[[127 131 128 131 124 127]
 [106 137 130 126 105 124]
 [113 131 129 123 116 126]] ==> 137

[[145 109 138 122]
 [129 104 133 117]] ==> 104

[[128 123 135 117 100 152 129]
 [108 150 144 142 113 124 105]
 [118 129 127 142 141 130 116]] ==> 150

[[112 111 146 108 111 106]
 [131 132 136 133 132 123]] ==> 132

[[135 100 119 151]
 [137 151 141 158]] ==> 151

[[128 140 121 127 138 125]
 [127 149 127 127 147 127]] ==> 149

[[128 126 125 126 125]
 [128 129 128 129 157]
 [126 128 130 127 125]] ==> 129

[[125 130 105 125]
 [128 129 136 120]] ==> 129

[[132 117 120 125 133 114 122]
 [131 129 123 124 117 139 157]
 [132 128 125 126 128 127 137]] ==> 129

[[132 138 132 132]
 [150 152 138 139]] ==> 152
---
127	125	128	125	122	122
141	125	129	106	101	99
130	133	126	127	125	124
=> 125

130	127	127	130	127	128
108	132	130	107	131	119
113	131	129	113	129	129
=> 129

127	131	152	129	136
130	130	136	134	124
127	130	143	135	122
=> 135

151	133	114	124	109	121
144	135	129	120	106	124
137	112	115	123	131	126
=> 131

143	117	118	119	119	151
143	114	115	115	125	155
144	118	119	119	115	149
=> 115

122	134	123	116	134	123	123
124	130	124	120	130	124	123
136	105	127	137	105	124	126
=> 124

118	122	131	126	135	119	136
135	134	122	141	107	156	119
142	137	124	128	128	131	118
=> 131

105	106	129	137	131	127
131	132	138	119	135	138
154	154	143	105	141	142
=> 141
---
[106 140 131 146 144 118] yields 144
[135 101 101 119 144 121] yields 144
[123 120 151 116 125 117] yields 125
[103 133 132 121 110 133] yields 110
[108 130 148 139 105 124] yields 105
[130 115 156 135 148 111] yields 148
[100 100 103 130 114 107] yields 114
[126 152 145 128 142 150] yields 142
[153 128 128 136 125 131] yields 125
---
127  135  152  103  116  124 Out: 135

112  125  130  126
125  122  130  150
Out: 126

136  135  138  101  141
134  146  148  109  133
Out: 134

106  109  133  118
144  139  136  139
137  137  135  134
Out: 139

135  129  129  128  126  126  126
130  130  122  129  129  129  132
131  128  156  127  128  127  133
Out: 156

121   99  121  123  126  131  130 Out: 121

101  128  157  111  114  124
134  115  123  138  109  122
Out: 115

104  119  152  134  128  145  135 Out: 152
---
[[128 105 129 129 129]
 [129 126 129 130 130]]
129

[[116 146 120 128 140]
 [126 126 121 117 135]
 [124 139 141 104 133]]
140

[128 127 106 111 128]
128

[[122 148 110 120 131]
 [152 145 131 118 135]
 [136 115 119 123 114]]
131

[153 133 131 151 135]
135

[121 120  99 103 108]
108

[[128 149 119 118 132]
 [108 110 123 125 133]
 [134 133 120 114 125]]
132
---
[[141 110 117 120]
 [142 139 144 140]
 [145 106 141 114]] | 114

[[113 123 148 131 144]
 [141 155 132 142 127]
 [129 130 127 137 131]] | 131

[[134 139 136 131 133]
 [135 138 133 135 152]
 [134 132 132 135 138]] | 138

[[128 126 131 131 127]
 [131 127 156 129 128]
 [128 128 132 128 128]] | 128

[[148 150 150 156]
 [146 146 147 153]
 [146 146 145 152]] | 152

[[131 121 125 121]
 [101 125 130 108]
 [121 126 138 147]] | 147
---
108  143  148  134  151 ans = 108
137  141  140  100  152  127 ans = 137
 99  126  135  134  132  158 ans = 99
153  105  141  146  118  119  123 ans = 153
147  129  149  118 ans = 147
131  137  100  135  144  112  139 ans = 131
118  151  110  105  156 ans = 118
116  128  128  106  134  135 ans = 116
107  141  139  132  150  136 ans = 107
---
[138 106 144 153 125] value 144, 153
[ 99 125 113 114 108] value 113, 125
[152 135 121 124 122] value 121, 152
[123 149 127 156 138 123 126] value 156, 156
[109 104 145 117 110] value 145, 145
[145 111 145 100 146 137 110] value 100, 146
[144 157 141 147 130] value 141, 157
---
152,128,114,124 -> 152, 124

120,143,122,122,128,131
140,136,122,128,115,149
110,136,111,122,135,128
-> 120, 128

140,153,138,157,117,139,135
133,148,133,158,110,136,134
148,133,147,127,133,143,123
-> 140, 123

136,116,103,136,128,130 -> 136, 130

112,156,129,128,126,139,126 -> 112, 126

111,111,113,109,122
102,119,127,150,126
150,138,123,113,131
-> 111, 131

106,108,128,126,124,157,124 -> 106, 124

114,106,136,138,122,128
128,129,121,131,136,127
130,131,128,128,123,126
-> 114, 126

130,142,124,126
113,124,117,151
111,142,158,126
-> 130, 126
---
[[114 131 118 108 154]
 [118 124 128 112 156]] ==> 118

[[129 109 130 131 109 126 142]
 [107 116 125 128 124 146 120]
 [118 122 123 151 155 104 120]] ==> 107

[[116 116 133 115 115]
 [140 137 141 121 138]
 [108 105 135 107 107]] ==> 140

[[122 118 130 140 156]
 [123 119 133 140 149]
 [123 126 132 137 146]] ==> 123

[[126 127 130 130 129 126 117]
 [124 126 132 131 130 124 103]] ==> 124

[[107 131  99 109 153]
 [130 145 138 131 131]] ==> 130
---
[[145 157 142 121 137 137]
 [115 151 127 131 140 126]
 [129 109 113 123 131 137]] yields 115

[135 129 117 137 150 134 132] yields 132

[114 134 124 142 118 151] yields 124

[127 108 110 155 115 129 119] yields 115

[114 132 135 153 117] yields 132

[150 125 112 121 128 131 132] yields 125

[147 155 108 136 132 105] yields 132
